Each row below holds a small network's activations on one input, seen along a few directions.
In each table, some parts of the input vary, and every possible input appears once, in random order.
A made-up example of a description, with smaller parts first: one of 8 places around a ring, together with either a single point or one of 9 places along a line or (one of 2 separate values, together with one of 6 places along a line).
Shared parts are said once, and a part with two or three values counts as separate values.

Other details of the inputs shift rows strongly along two fixed directions, in all tables alike. That doesn't count.
These rows show it; all are for the same input, with only those details redrawn:
[ 11   4 -10  15 -15  -1  10  -2  14  -5  -3 -14 -11  12]
[ 20   4 -14  15 -13  -6  14  -3  18  -5  -7 -13 -11  22]
[ 18  10  -9  10 -18  -7  18  -7  22   8  -3 -16 -31  20]
[ 28  13 -15  24 -11 -10  19  -3  20  -6 -11 -14  -9  26]
[-39 -23  11 -16 -21  13 -10   9  -3  -2  12 -16 -18 -27]
[ 21   4  -6  19  -8  -4  14   6   9  -6 -11 -13  -5  17]
[ -2 -16  15   6   5  20 -14  34 -34 -36 -16  -3  38  -9]
[ 26   6  -7  19  -7  -5  15   4  10  -7 -10 -15  -3  19]

A family of inputs:
row 1: [ 16  11 -23   8 -20  -4  10 -22  43  22  26  -9 -20 -10]
row 2: [-29 -18  12 -11 -16  13  -9  11  -6  -5   9 -15 -10 -19]
row 3: [ 12  22 -11  10   9  -8  12 -18   6  10 -23 -19 -16  35]
row 4: [ 11 -18   9  11   0  25 -19  33 -18 -26 -15   4  43 -17]
row 5: [ 33  25 -16  22 -11  -8  18  -8   3  -5   9  10  -4   7]
row 6: [-33  -1   9 -22   2  18  -3 -27 -25  12  16   3 -10 -20]
row 7: [-49 -17  -3 -45 -12  -4   7  -9  26  27  43  13 -30 -39]
row 8: [ 28 -15  10   2  32  10 -16  42 -17 -23 -25  18  50   7]
row 9: [ 16  14 -10  -6   8 -28  20 -12   9  -4   3   7 -12  17]
row 10: [ 29  25 -25  24   5   3  20 -29  30  26   5   7  -7  37]
row 11: [  8 -15  14  -5  14 -12 -13  12 -24 -18 -20   6   7   2]
row 12: [ 33  32 -28  39  -7 -18  24 -13  19  -6   5  26 -20   6]
row 13: [ 12   8 -13  -1   7 -21  17 -11   9   7  13  10 -19   8]
row 14: [-16   3   6  -9 -16  12 -10   1  13   2  29  -2  10 -25]
row 15: [ 19   6 -19  14 -25  -7  15 -14  41   5  -3 -12 -25  16]
row 16: [ 20 -19  11  -4  34   5 -14  31 -19 -23  -3  19  55  -6]
row 17: [ 10 -19   9  16 -10  -5 -22  27 -49 -24 -11   9  62 -11]
row 18: [ 16  -5  14 -11  15  -3  -5  35 -10 -13 -19   0  22  18]
row 19: [ 21  12 -15   3  14 -34  11 -13  19   0  -4   5 -33   9]
row 20: [ 23  24 -13  16 -13 -10  13  -9   1 -13   2  11  -7   6]
row 21: [-39   1  10  -8   7  11 -17   4  -8  14   1 -18  -6  -2]
row 22: [ 40  24 -17   7  11 -36  28  -8  24   9   2   6 -13  30]
row 23: [ 17  25 -16  17  10  -6   8 -13  12  19 -15 -17 -20  35]
row 24: [-35 -17  11 -34   2  -2  -9  14  -4   0   5  -5 -18 -18]
row 25: [ 28  18 -14  23 -20 -23  13 -25  21  -1 -10  -7 -29  18]
row 26: [ 17   1  21  13  31   7 -11   5 -50 -24 -41  -3  45   2]
row 27: [-57 -16   0 -29 -32  13  -5  -5  11   3  19 -12 -40 -37]
row 28: [-32  -4  13 -15   4  22   0 -14 -31  11  17   7  -1 -24]
row 29: [-53  -7  30 -23   0  13 -22 -18 -22  24   6 -12 -15 -30]
row 30: [ 14  24  -8  12   9  -2  20 -30   4  16  -1   2  -3  21]
row 31: [ 18   0  -3  17 -15   5   3   7  26  -4  -1  -5   0  12]
row 32: [ 28  10   7  17  46  15  12   5 -50 -27 -22  22  55  -4]
row 33: [-17  -4   3 -14  17 -16   6   5  -6  -4  18  23 -15 -22]
row 34: [ -5   7  -7  20   3   4  -2 -12  25  22  -4   1  -4  27]
row 35: [ 30 -15  14   3  33  -6 -12  24 -35 -30 -27  10  33   2]
row 36: [ 29   7 -14   7   3 -23  15   1  39  13 -11  -2 -15  34]
row 37: [ 16 -10  13  23  21  -3 -17  17 -50  -5 -25   6  70  12]
row 38: [-46 -31  20 -43  -5   8 -22  19 -16  10  13 -14 -22 -22]
row 39: [  2 -10   5   9  20  21 -18  17 -33 -18 -24   8  42  16]
row 40: [ -3 -24  12 -20  20  15 -13  46 -20 -20 -12  20  38 -18]
row 41: [ 28  15 -25  24 -18  -6  24 -14  45  -2  -5  -1 -12  12]
row 42: [ 25   9  -5  19 -13  -9   5  -8   2  -3  -7  -5 -10   5]
row 43: [-36  -4  16 -15 -19   8 -10  -1  -9  -2  35   4  -8 -38]
row 44: [  2  -6   4   9  28  30 -16  23 -30 -21 -23  13  50   1]
row 45: [-42 -14  15 -44  -8   3 -13   8  14  23  37   6  -7 -22]
row 46: [-49 -14  19 -17   1  25 -22 -13  -3  21  35   4   5 -16]
row 47: [  4  -9  23  12  -1   8  -4  35 -20 -33 -22  -3  42   1]
row 48: [-35 -23  10 -37  -7  -3 -13  13  -8   0   2 -12 -17  -9]
row 49: [-34 -25  11 -32 -17 -15 -17   9 -16  24  17   0  -7 -20]
row 50: [-54  -8  -3 -28 -29  12 -11 -19  27  24  58  -4 -34 -64]
row 51: [-53 -23  20 -46 -20  11 -19  15  15  30  21   4 -24 -20]
row 52: [-28 -18  12 -14 -21   3  -9  -1  -5 -12   4 -17  -8 -11]
row 53: [ 16  25 -16  17  10 -10  17 -34  10  24 -17  -3 -29  11]
row 54: [ 32   3   5   8   9  11 -15  24 -25 -39  -8  10  59 -14]
row 55: [  3   7 -13  18   5   9  -2 -10  15  19  -1   0  -6  26]
row 56: [-28 -11  19  -9 -21   3 -17  -3  -9  -4   3  -1  -5 -27]
row 57: [ 14  16 -24  13   8   6  21 -35  26  15   8  12  -3  17]
row 58: [ 14  13 -20 -15  -4 -22  17 -15  39  14  11   7 -17  15]
row 59: [ 24   8  -3  -2   6 -29   7  -9  21  10  -6  -8 -25  20]
row 60: [  9  14 -17   7   5   3  19 -32  19  12   6   5   0  29]
row 61: [ 12   4   8  10  37  16  -8  21 -41 -27 -31  -3  46   7]
row 62: [ 16  12 -12  22 -12 -10   4 -13  11  -4  -5  10 -23  -6]
row 63: [-53  -6  13 -21  -9  15 -15 -23 -19  33  12 -14 -32 -30]
Q: The inputs of row 6 and row 9 match in every part but one. If row 23 is changed in the same way as row 6 into row 9, which row does it become?
A: row 38
Q: The inputs of row 53 and row 62 match in every part but one. If row 21 is changed in the same way as row 53 into row 62, which row does it become?
A: row 47
Q: What is each input in this table made of?
A: one of 3 separate values, together with either a single point or (one of 4 separate values, together with one of 5 places around a ring)
Q: Which other rows does row 48 become when the choice among 4 separate values takes its other values? List them by row number.
A: row 18, row 24, row 38
Q: Start at row 34 and move only the place on the ring of 5, one step at a time. The first step leads to row 21. Which rows follow, in order?
A: row 29, row 30, row 46
Q: Start at row 5 and move only the place on the ring of 5, one step at a time. The first step leads to row 1. Which rows follow, in order?
A: row 4, row 2, row 42

A family of inputs:
row 64: [ 20   7 -15   6   1  -8   2 -18  35  28  -5 -10 -22  35]
row 65: [ -2  30 -27   5   6 -20  20 -43  29  50  -7 -10 -48  27]
row 66: [-35 -21  19 -18 -18   2 -25   8 -14 -10  28   8  15 -47]
row 67: [-33 -25   9 -19 -18   6 -18  30  -6 -20  18  -2  -2 -46]
row 68: [ 41  -3  13  18   8 -24  -4  33 -17 -21 -47   5  32  33]
row 69: [-28 -24   5 -19 -19  -2  -7   1  18  13   4 -13 -34  -9]
row 70: [ 80  41 -33  42  14 -14  30  -9  30  -3 -17  24  26  35]
row 71: [-22   4 -17 -15 -25  -3   4 -12  47  20  21   1 -46  -8]
row 72: [  1 -24   5  -6  -6  19 -10   8 -17 -19  24   8  24 -34]
row 73: [ 59  10   1  18  20  -7  19  48   2 -41 -22   3  47  25]
row 74: [ 25   3  -8  12 -10 -12   3  24  25 -21  -7  -5 -18   6]
row 75: [-26   9  -6  17 -46  12   8 -34  30  27  12 -25 -44   9]
row 76: [ 21  -4   4  20  33   2  -4  20 -52 -27 -30   2  46  17]
row 77: [-27  18  -7  -1   0   7  12 -44  18  49  34  11 -41 -10]
row 78: [-33 -15  30 -25  25  23  -9  11 -40  -8 -17 -11  30  -5]
row 79: [-32  -6  24 -18  19  22 -14   0 -44 -17  17  14  35 -22]
row 80: [ 28   6   8  17  25 -11   1  -5 -15  -6 -41 -13   5  24]
row 81: [ 39  17 -26   8  -5 -24  19   1  23  11 -20 -20 -13  52]
row 82: [-15 -24  20 -23   0  20 -13  21 -27 -24  11  15  47 -37]
row 83: [-40   1  -8 -10  -7   8   3 -21  -9  21  36   7 -27 -25]
row 84: [-20   0  12  -7   4   5 -16 -17 -14  -2   9  13 -12 -20]
Q: What is each input in this table made of?
A: either a single point or (one of 4 separate values, together with one of 5 places around a ring)

A family of inputs:
row 85: [-46 -11  -7 -43  -3  -6   5 -21  27  48  23 -11 -65  -1]
row 86: [-38   0  -7 -12 -35 -11  -2 -27  39  47   3 -28 -73   6]
row 87: [-46 -23  15 -32   6  -3 -20   4 -10  12  10  -3 -40 -18]
row 88: [ 74  45 -36  44  20 -38  41 -28  28  -8 -28  20 -15  47]
row 89: [-42 -28 -18 -54 -67 -43  -2 -15  70  53  79  10 -61 -35]
row 90: [ 33  -3  -8  13  19   6   1  14   2  -2 -41  -8  29  35]
row 91: [ 23  -1   8   9  15   9  -2  11  13   3 -24  -6  31  38]
row 92: [-63 -26  25 -42  -7   4 -11 -14 -44  -3  24   1 -21 -51]
row 93: [-46   7 -17  -6 -39  11   6 -48  57  51  45 -16 -53   4]
row 94: [-32   2  -1   9 -37  13  -1 -14   8  19  15  -9 -32 -13]
row 95: [ 77  17 -35  28 -38 -29  40  39  84 -48  -6 -13 -28  21]
row 96: [ -1 -16  32   3   9  26 -24  14 -72 -41  -6   7  52 -43]
row 97: [-67  -8   5 -21 -60  10 -12 -33   5  31  38 -33 -66 -33]
row 98: [-21  -9  25 -25  42  23 -17  28 -48 -22   7  32  57 -31]
row 99: [-17 -22  37 -34  44  19 -26  42 -43 -13  -5  12  45  -6]
row 100: [-15 -21  20 -21  43  28 -19  31 -64 -33  -7  32  64 -33]
row 101: [ 40  29 -31  33  12   1  21 -24  18   5   0  10   9  14]
row 102: [ 65  33  -8  48  40   6  11   8  -9 -30 -16  22  70  20]
row 103: [ 74  37 -21  42  17 -59  42 -10  21  -3 -45 -16 -15  74]
row 104: [ 71  38 -27  49  -7 -43  30  -8  28   0 -58 -32  -6  76]
row 105: [ -4 -14  27  10  17  31 -28  19 -60 -36  -4  22  52 -46]
row 106: [-19 -25  20   0  10  44 -33  31 -50 -29  -4   6  64 -26]
Q: What is each input in this table made of?
A: either one of 2 separate values or (one of 4 places along a line, together with one of 5 places around a ring)
Q: Which other rows does row 99 become when the place on the ring of 5 takes its other values? List them by row number.
A: row 91, row 93, row 98, row 102
Q: List by row number the other inputs of the same sort as row 89.
A: row 95
